A small network was shown many inputs. Here are its activations along a few directions, one row for each input.
In each table, some parts of the input vary, and every possible input appears once, in random order.
Descriptions start from the smaller parts, as in this example, which fits no table here: one of 3 separate values, together with either a single point or one of 11 places around a ring or (one of 6 places along a line, together with one of 8 places around a ring).
Shared parts are said once, and a part with two or three values counts as separate values.

Other details of the inputs vary at random and push rows far along two fixed directions, the same in every table; ignore that.
To show where, the next rows are all for the same input, with only those details redrawn:
[-27   4 -22  18  -8 -33 -13 -25  11 -29 -19 -17   3  59  -2]
[-21  -5 -11   5  -1  -5  -4  -8   9 -34  -5   4 -19  12  -4]
[-24   2 -12  -2 -10 -14  -4 -11  10 -12 -12   3   1   8  -1]
[-15 -10   4 -17   3  27   7  12   7 -20   8  29 -31 -52  -2]
[-30   8 -22  16 -14 -40 -14 -28  11 -19 -23 -18  14  62  -2]
[-29   6 -22  18 -10 -38 -14 -26  11 -27 -21 -18   7  62  -3]
[-14  -9   2 -15   0  24   7  10   5 -17   8  27 -28 -49  -2]
[-18  -8 -11   8   3  -2  -3  -7   7 -39  -2   5 -24  12  -5]

Table:
r1: [-16  13  14  26  19  -7  15 -18  10 -19  15  -7 -28  14  -2]
r2: [ 27  18   0 -13 -17  13 -19   4 -11  33  -9 -18  32   5   2]
r3: [ 19  22   5   7  -9  16  -7  10   0  -1 -14  -9   7  24  32]
r4: [-11 -11  -1  30  34   6  -1   4  21 -65  26  12 -60  16 -12]
r5: [ 11   0 -32  -5 -14   6  -7   5   1  11   1  10  20  18 -11]
r6: [ 12   5  -3 -28  -5  26   8  29  14  48  25  45  16 -57 -10]
r7: [18 33  2  4  1 -2 19 -9 -5 53 11  2 36  7 -2]
r8: [ 0 27 -5  0 -1 -9 16  7 14 35 -1 17 47 14 17]
r9: [ 22  17  -7  32  21  15  21   0   8 -12  25  10 -25  31   8]
r10: [ 12 -17  -8  -7 -23 -44  -5   3 -15  55 -31 -14  64   6   4]
r11: [ 12 -30   5 -24 -16  -1   8  38   0  38 -11  45   4 -67  28]
r12: [-30  10   5 -41 -28  -1   6   1  10  42 -13  26  29 -60   7]
r13: [-17  15  14 -21 -36 -14 -29 -13   8  26 -19 -21  20  -9  -2]
r14: [ 21  11 -16   7   8  15  10   6 -18  -1  -1  -1  27  20  -3]
r15: [ 35 -49   7  24  34  28  16  43 -13 -60  11  25 -64 -29  22]
r16: [ 20  14  -6 -14 -30  11 -25   7   3  32 -10  -4  19   6   8]
r17: [ 22  31  23 -31 -19  27   1  15 -14  57 -12   4  43 -45  20]
r18: [  4   2  15  38  43  12  12 -15  -8 -49  32 -16 -55  14 -22]
r19: [  8   8 -14 -23 -26   1   0  -2   5  39 -17  11  24  19  24]
r20: [-15  22  22 -30 -11  -4  11 -12   0  71  14   1  30 -62 -21]
r21: [ 22  -5  -6  -5  18  52  24  31  -6 -22  16  36 -22 -35  13]
r22: [-22  24  19  -6   6 -19  10  -8   1  27   2  -6  40 -14 -10]
r23: [ -1  -8   2  23  31  15   6  -5 -18 -62  11 -16 -29  14 -18]
r24: [ 26   7   0 -14   2  18  10   1 -22  23  -5  -6  24  12  14]
r25: [ 32 -56 -18  29  13  -4 -11  25  -9 -49   5   4 -48  17  -4]
r26: [ 17  16 -15   2 -11   2   4  -4  13  45  20  14   9   6 -15]
r27: [-13 -46   6  22   3 -34 -11   3   1 -40 -18  -2 -39   0  12]
r28: [ 24   3 -25  41  30  -7  -6  -2   1 -36  19 -18  -4  75 -27]
r29: [  0 -41  35   0  20  -1   9  19 -23 -19  -4   1 -22 -68   5]
r30: [  1 -18   7 -17  20  39   7  14 -14 -27  24   8 -29 -62 -28]
r31: [-30  30  16 -22 -44 -33 -24 -19  15  41 -40 -17  38   3  22]
r32: [-22 -32  17 -35 -31 -32  -8  10  -1  51 -19  10  26 -73   5]
r33: [ -6  21  46 -35 -13  23  -1   7 -14  34  -8  -5  16 -76  11]
r34: [-18  21  14  22  -9 -28 -20 -24   5 -27 -28 -44   5  59  20]
r35: [ 32   9  -1  -1  16  30  15   9  -6  27  38  14 -11 -28 -22]
r36: [  6   7 -42  22  -8 -13  -8  -7   8 -18 -14  -1  11  77   6]
r37: [  7  11 -17   8   7   2   4  14  21   5  12  28   2  19   4]
r38: [ 28  -6 -24   0  11  27   2  12 -16 -10  13   2   5   4 -20]
r39: [ 21   9  -4   1   7  30  17  15  14  15  29  37 -34 -27   3]
r40: [-14  -7   2   7  13   0  -5   2  18 -18  23   8 -21 -11 -26]
r41: [ 19  -7  -3 -48 -20  35   3  16  -3  52   8  28  11 -46   7]
r42: [ 32 -33  15   1  16  11  15  33 -26  -1  -3  16  -5 -47  12]
r43: [ -6  -4   1  34  24   5   4 -11  16 -46  29   4 -69  14 -13]
r44: [ -3 -12  19  20  48  38  19  21  10 -68  39  22 -67 -33  -5]
r45: [-25 -20  22  -3 -15 -43   6  -1  -3  16 -33  -6  25 -25  25]
r46: [ 15  23 -16  36  21 -20   4  -7  -1  -8   4 -16  32  77  -7]
r47: [  6   0  20  -1   4  17 -21  -2 -10 -25   3 -32 -23 -16 -14]
r48: [ 33 -12 -10 -12  10  29  -1   5 -19   0  12  -7  -7  10  -7]
r49: [ -3 -25   0   9  15  15  -6  -6   2 -57   8  -3 -65  18   6]
r50: [  3  33 -16   6 -37 -32 -27 -15  13  32 -39 -22  45  72  27]
r51: [-14 -30  -4  26  -6 -68 -19 -23 -12 -12 -32 -51  26  51 -11]
r52: [-29  17  17 -26 -23 -24   8 -23   0  37 -28 -15  41   3  25]
r53: [ -1 -18   4  -5  12   5  -7 -17 -16 -26   5 -31 -19  14 -18]
r54: [-34  11 -12 -23 -35 -32 -11 -21   8  39 -22  -9  52   3 -14]
r55: [-16  -3 -12  35  17 -15   1 -19   0 -64  -7 -23 -17  62  -1]
r56: [  5 -14  30 -20  25  41  13   7 -22 -23  17   2 -38 -53   0]
r57: [-15  -9  17 -55 -22  18  -1   1  -1  42   3  14   4 -68  -1]
r58: [ -9   0  12  -5   4  11   4  -5  12  15  32  13 -30 -44 -25]
r59: [-19  10  -7  27  14 -40 -12 -26   7 -16   1 -37  22  61 -32]
r60: [  0  22 -16   0 -21 -30   2 -22  -2  33 -32 -23  56  78  32]
What do these inputs look like to the network? -> one of 2 separate values, together with one of 5 places around a ring, together with either a single point or one of 5 places along a line
The inputs of r50 and r31 match in every part but the choice among 2 separate values. If r17 is changed in the same way as r50 into r31, which row does it become? -> r33
The inputs of r54 and r5 match in every part but the choice among 2 separate values. If r44 is changed in the same way as r54 into r5, which row does it become? -> r8
A walk changes only the place on the ring of 5. It starts at r30 and steps to r23. List the rest of the walk in order. -> r55, r12, r54
Which other rows agree with r51 in the choice among 2 separate values and the place on the ring of 5? List them by row number. -> r20, r30, r47, r53, r59
Change only the place on the line of 5 in r3. List by row number the other rows that result. -> r8, r9, r21, r60
Change only the choice among 2 separate values in r30. List by row number the other rows that result. -> r38
Change only the choice among 2 separate values in r41. List by row number the other rows that result. -> r57
Change only the place on the ring of 5 in r46. List by row number the other rows that result. -> r6, r8, r28, r37

Table:
r61: [-15  12  -9  10   0 -13   7 -13  18   9  16  13 -10  12 -12]
r62: [ -7 -17 -25  11 -15 -48 -16 -18   6  11 -12 -14  11  43  -8]
r63: [-15   4   4 -33   7  40  17  20  16  10  32  49 -14 -76 -16]
r64: [  9 -16   9 -44  -7  43 -10  24  -4   3  12  23 -23 -67 -14]
r65: [ 15 -38  -8  32  29  13   3  14   9 -81  13  17 -89  21   6]
r66: [-25  27   9   1   2 -42  18 -20   2  35  -4 -11  51  21  -8]
r67: [ -5  13  -9  21 -28 -66 -32 -29   0  34 -34 -53  55  73  -5]
r68: [ -3  -1  20 -54 -24  31   1   8 -17  50  -5   7  31 -96   0]
r69: [ -9 -20  11  13  15 -10  17   5  -6 -19  -6  -2  -4  -5  23]
r70: [  6  -3  14  20  -3   0 -10   5   2 -14  -8  -8 -17  -5  25]
r71: [-13  19  26 -27  -7   7  26  19  13  64  20  43  22 -95  -6]
r72: [ -1   1   6   0   1  14  -5  -3 -12 -38 -22 -15 -16  11  12]
r73: [-10  -9 -25  45 -13 -83 -21 -28   6   5 -27 -46  45  92 -10]
r74: [  2  23  20   0   4  15   1   0  10  18  21   5  -5 -31  -5]
r75: [  2 -19  10  14   5  -5   9  19   6 -13  -2  20 -16 -32  19]
r76: [-11 -14 -15 -23 -12 -19 -13   6   1   6 -12  13  16   2 -22]
r77: [-10  31   3  -4   3  14   0 -24  -2  -6   4 -17  10   7 -11]
r78: [  2 -32 -20  28  14 -12  -5 -11 -11 -57  -1 -25 -16  41 -19]
r79: [ 11 -41  20  -6  27  22  18  20 -15  -8  20  14 -20 -63 -10]
r80: [  4  12 -14  42  15  -2 -14 -24  14 -52  22 -25 -53  77 -13]
r81: [-17  48  26 -30 -12 -23  11 -21  -1  68  -9 -16  63 -14   1]
r82: [-17  27  -9  -3  -3  16 -11 -13  13  -6  12  -5  -1  17 -14]
r83: [  5  -8   3   8  -5  10 -11  -1   7 -20  -6  -1 -42  14  19]
r84: [ -9 -22 -24  32  16 -11 -13  -1   8 -79 -10   0 -42  67   1]
r85: [ 66 -15 -12  14  25  64  18  49 -12 -34  18  38 -42   5  22]
r86: [ 55  14 -22  17  40  64  22  29  -5 -19  46  29 -33   7  -4]
r87: [-15  18  25 -20 -21 -24   3 -14  -8  48 -36 -20  52  -7  33]
r88: [-27   7  -4  -6 -18 -36   2 -12  -6   8 -42  -8  41  26  15]
r89: [  8 -10   7 -25 -23  11 -10   3   1  31   6   2 -11 -38  -2]
r90: [-26  23 -13  12  -3 -26  10 -28   6  -3  -2 -18  33  38 -12]
r91: [-16  12  13 -49 -31  18  -6  15   5  33 -22  24  18 -47  19]
r92: [ -6   5  18 -22 -15 -22  -8 -16 -17  56 -21 -28  54 -12   1]
r93: [ 71 -30 -33  25  36  58   1  41 -27 -44  38  15 -51  14  -5]
The inputs of r67 and r70 match in every part but one. If r64 is changed in the same way as r67 into r70, which row does it become? -> r91
What do these inputs look like to the network? -> one of 3 separate values, together with either a single point or (one of 2 separate values, together with one of 5 places around a ring)
Change only the choice among 3 separate values in r65. List by row number the other rows that result. -> r61, r62
Change only the choice among 2 separate values in r89. List by row number the other rows that result. -> r62
Change only the place on the ring of 5 in r82. List by row number the other rows that result. -> r74, r77, r80, r81
